Read these off the matrix that follows. Counting starts at 0.
1) The entry at row 0, column 0?
2) The entry just left of the smallest entry?
3) The bottom-left entry?
4) The entry in the top-right corner?
5) The entry at row 0, column 2?
6) The entry in row 1 and column 2?
7) The top entry of the column that holds the smallest entry?
8) The entry in row 2 and column 0?
[[126 138 135 127 119 105 133 136 137 137 102 130]
 [118 127 141 148 145 131 145 127 119 118 142 131]
 [126 132 143 143 114 121 135 132 118 138 101 122]
 [126 129 121 117 131 100 134 135 151 126 123 133]]
1) 126
2) 131
3) 126
4) 130
5) 135
6) 141
7) 105
8) 126

Read these off the row that follows.
1) What is the second entry from the left?
2) What is the third entry from the right?
3) What is the entry just left of 143?
[157 140 147 143 150 144]
1) 140
2) 143
3) 147

arr =
121,117,154,122,119,151,131
125,146,113,130,107,103,103
123,141,115,126,110,108,109
137,134,138,135,136,135,135
123,139,121,125,122,116,119
141,135,139,135,139,134,137
137,128,142,134,130,138,133
130,134,127,128,126,122,124
131,137,132,134,123,125,123
120,146,113,125,109,105,108
126,146,114,127,112,104,107
125,133,126,127,124,123,124
120,135,127,127,116,123,118
Find the bottom-right entry.
118
The top-left entry -> 121
The 4th entry from the end, reading row by row: 127
Find the bottom entry of the column that holds the largest entry.
127
The smallest entry in the first row: 117
Find the top-right entry.
131
Find the 2nd entry from the end, reading row by row.
123
The entry directly above the centre entry: 135
Find the bottom-left entry.
120
Find the entry directly below the centre entry.
128
Find the entry just right of 114.
127
The entry directly below the largest entry is 113
Find the fourth entry, reading row by row.
122
The entry at the centre is 134
Find the largest entry in the last row.
135
The 3rd entry from the end, reading row by row: 116
Find the 5th entry, reading row by row.
119
Find the third entry in reading order.
154

Questions about the row below.
1) What is the entry just left of 109?
2) What is the entry just right of 110?
[142 136 110 118 107 126 109 138 119 147]
1) 126
2) 118

Read these off the row that follows.
1) The median of all entries?
2) The entry just right of 116?
3) The centre entry?
array([114, 116, 104, 145, 147, 108, 152, 131, 150, 148, 103])
1) 131
2) 104
3) 108

x =
[[139 127 125 128 128 131 126 131 127 136]
 [127 140 137 128 130 124 140 122 140 122]
 [156 133 133 119 117 140 132 143 133 151]]
Indices start at 0.
Which number is the entry in the top-right corner?
A: 136
Which number is the top entry of the column that holds the largest entry?
A: 139
The bottom entry of the column that holds the smallest entry -> 117
The entry at row 1, column 1 is 140
Which number is the entry just left of the smallest entry?
A: 119
Which number is the entry in row 0 and column 2?
A: 125
The entry at row 1, column 0 -> 127
Which number is the entry at row 2, column 0?
A: 156
The entry directly below 136 -> 122
The entry directly above the smallest entry -> 130

X = [127, 132, 126, 134, 119, 101, 127, 135, 124, 111, 145, 151, 126, 144, 123]
Read off the 2nd smallest entry.
111
The 2nd entry from the right is 144
Read off the 3rd entry from the right.
126
Read off the second entry from the left.
132
The last entry -> 123
Read off the second largest entry.
145
Read off the entry just right of the centre entry.
124

Questions about the grid below.
1) Which number is the maximum?
2) Which number is the entry just left of the smallest entry?
3) Which number is the entry just left of the largest entry?
4) Which number is the entry just right of the largest entry?
((121, 135, 124, 128, 120), (124, 127, 124, 129, 120), (121, 135, 124, 128, 120), (126, 155, 133, 122, 137), (133, 121, 130, 128, 133), (128, 126, 128, 128, 128), (130, 121, 128, 129, 129), (125, 120, 124, 131, 119), (132, 119, 129, 129, 132), (124, 122, 123, 131, 119), (121, 122, 121, 131, 114), (130, 133, 130, 127, 132), (116, 153, 124, 125, 119), (131, 132, 132, 126, 135))
1) 155
2) 131
3) 126
4) 133

m = [144 155 137 145 140 144 137 142 133 111 148]
Report the first entry from the right.
A: 148
The entry just left of the largest entry -> 144
The third entry is 137
Report the entry just right of the centre entry.
A: 137

[[109 124 107 119 136 109 147 145 107 139 109 145 138 109]
 [111 115 110 121 115 113 120 146 111 143 109 145 143 113]
 [107 111 108 115 112 107 121 136 108 133 109 138 133 108]
 [145 148 140 122 147 144 148 144 146 116 123 119 121 124]
 [137 112 141 147 109 134 110 122 126 143 143 140 143 141]]
Rows and columns are numbered from 0.
The entry just left of 116 is 146
The entry at row 0, column 2 -> 107
The entry in row 2 and column 0: 107
The entry at row 0, column 1: 124
The top-right entry is 109
Read off the entry in row 0 and column 0.
109
The bottom-left entry -> 137
The entry in row 1 and column 1 is 115
Read off the entry in the bottom-right corner.
141
Read off the entry just left of 139.
107
Read off the entry just right of 139.
109

Read these off the row that follows.
1) The 3rd-last entry?
2) The 1st entry?
3) The maximum?
[131 139 137 137 132 135 152 147]
1) 135
2) 131
3) 152

Read these off the row that follows.
1) Give the entry just left of 140.
2) Give the second entry from the left.
3) Give the fourth-last entry.
4) Give the first entry from the left.
121,124,127,131,137,130,138,140,100,120,114,125,122,118,128
1) 138
2) 124
3) 125
4) 121

[137 110 157 103 110 111 158 156 136 106 136 108 129 137 104 157]
Which number is the entry just right of 108?
A: 129
The largest entry is 158

Questions about the table below.
1) What is the entry in the bottom-left corner?
2) What is the 2nd smallest entry?
3) What is the largest entry in the last column?
4) What is the entry just right of the centre entry?
5) What is the first entry in reading order?
6) What is the entry directly above the largest entry?
7) What is the first entry of the smallest entry's row?
8) What is the last entry, reading row by row?
[[122 134 117 126 131 135 125 137 126 127 123]
 [129 127 129 129 136 136 113 116 128 114 147]
 [124 132 132 131 133 129 114 120 127 111 145]
 [141 140 128 136 123 128 125 143 147 120 132]
 [126 116 129 124 137 141 122 127 136 126 131]
 [145 120 120 114 133 148 122 117 127 143 122]
 [125 127 122 120 132 120 122 130 126 128 128]
 [132 131 125 126 138 140 124 137 142 121 131]
 [136 136 124 117 119 127 129 130 123 146 105]
 [134 113 139 140 108 120 123 127 135 130 134]
 [133 123 133 125 128 124 128 122 131 131 131]
 [128 124 123 119 129 123 120 130 127 131 128]
 [134 120 130 127 122 137 123 130 130 132 127]
 [128 132 132 137 128 134 134 129 127 123 128]
 [143 118 121 117 137 150 119 115 127 135 131]]
1) 143
2) 108
3) 147
4) 124
5) 122
6) 134
7) 136
8) 131
